These are the activations of a small neural network, seen along a few directions. Each row is one input.
Each table varies a few parts of the input and shows all the possible inputs, shuffled.
A made-up example of a description, with smaller parts first: line(6) and (point or (values(2) and ring(5)) or ring(11)).
Shared parts are said once, and a part with two or three values counts as separate values.

Rows:
r1: [ 14   9 -14  -5   2  -8  14 -20   5 -19 -20  18  15  22]
r2: [ -3  -9  15 -10 -17  13 -15  29   2  13  -7  17  -8 -15]
r3: [ -7 -23  -5  11  -6   6   0  13   7   4   3  13  -2   6]
r4: [-21 -29  22 -22 -14   5 -12  24   1  28 -22  -4  -9  -5]
r5: [ -6 -12   9   7  -7   7 -11  27   3  13  -4  12  -8   7]
r6: [  7  12  14   0  44  27  12 -53 -53 -33  -7  -7  13   2]
r7: [ -7   3  24 -12 -21 -26 -11  18   6  18  14 -15 -10 -14]
r8: [ -5  12 -11  18   6 -20   1   1  24   8  24  -5   1  -7]
r9: [ 14  16 -34   8  -4  -7  16 -32  -2 -14 -17  19  10  23]
r10: [ -2  11  11  29  48   5 -17 -19 -31 -13  31 -36  -1 -29]
r11: [  2  19 -31  23   0 -13   0  -1  22  11  30 -15  -1  -5]
r12: [ -2  -6   7 -23  -6  -9  -8  17  18  17  23 -20  -8 -23]
r13: [ -8   0   8   2   1 -19  -4  24  17   7  22 -18  -2  -3]
r14: [ 12   0 -12 -12  -9  -2  21 -15   2 -29 -18  14  11  17]
r15: [ 13  17   1 -19 -13   1   9   1  -1 -25 -25  16  -4  17]
r16: [ 17   1  12 -43 -11   5  11 -10  -9  -2  -9  25   1  10]
r17: [-5  1 -6 22 -2  4 -6  7 16  8 -6 16 -4  2]
r18: [  5  -4 -13   3  -1 -11   6   6  23   3  20 -22  -7 -11]
r19: [ -7   2  19 -42 -24  -2  13 -12 -12  -2 -33   9   3   8]
r20: [  1  -5 -30  32  -6   8  -7  10   8  13  -3   0   6  11]
r21: [-11 -15  13  32  43  35 -14 -13 -47  -8   4 -18   3 -15]
- What is each input in this table made of? => values(3) and (point or line(6))
- The inputs of r17 and r8 match in every part but the values(3) part. If r20 is changed in the same way as r17 into r8, which row does it become? => r11
- Change only the values(3) part in r13. List by row number the other rows that result. => r5, r15

Rows:
r22: [-22 -13 -11  38 -21 -31  -9  37  43  49  43 -15 -12 -30]
r23: [ 17  -5 -15 -43 -45   3  18  -5  10  -7 -30  40  11  26]
r24: [ -2  23 -19  30  51  24   6 -50 -37 -52  -4 -21  13   6]
r25: [-16 -12  12  35   0 -40 -14  45  33  39  34 -34 -18 -32]
r26: [ 12  16 -20  38  32  30   0 -48 -49 -37  11 -21  20  -3]
r27: [ 16   5  -4 -53 -25  -5  26 -13  17  -5 -43  30   3  38]
r28: [  0   0  10 -16 -24 -21 -12  43  33  39  -2   2 -14  -7]
r29: [  4   7  19  -9  16  30  -2 -20 -42 -15 -18  13  -1   2]
r30: [ 12 -14   7 -43 -15   9  16   4  13 -17 -36  37   6  30]
r31: [ -7 -16  10 -13  -3 -26  -9  36  34  10  10 -12  -6 -14]
r32: [-31 -15  10  26 -23 -42 -20  47  31  52  22 -27 -20 -33]
r33: [ 10   3  17   2  40  36   2 -21 -38 -31  -7  14   8   7]
r34: [  8 -10   8 -48 -41   4   9   2   9   5 -45  43   1  31]
r35: [  1  20   1  33  33  28  -2 -30 -52 -27  -3 -14  13   2]
r36: [  9   7 -10  -4  19  35   2 -31 -32 -27  -6  14   9   2]
r37: [-15  -9  -2  31 -13 -40 -17  25  46  41  28 -30 -14 -20]
r38: [ -6  -9  -5 -16 -23 -25  -2  22  37  25  16  -3 -11  -2]
r39: [ 10   8  -1  -8  19  29   6 -41 -36 -23  -5  12   0  12]
r40: [ -9   0  -8 -22 -26 -30  -1  34  33  27  20  -3  -5 -15]
r41: [  7  15   1  41  49  32   3 -35 -56 -45  14 -24  17   1]
- What is each input in this table made of? => values(4) and line(5)
- The inputs of r28 and r32 match in every part but the line(5) part. If r31 is changed in the same way as r28 into r32, which row does it become? => r25
- Start at r26 and move only the line(5) part, one step at a time. The first step leads to r36. Which rows follow, in order? => r23, r40, r22
- Change only the values(4) part in r23. List by row number the other rows that result. => r27, r30, r34
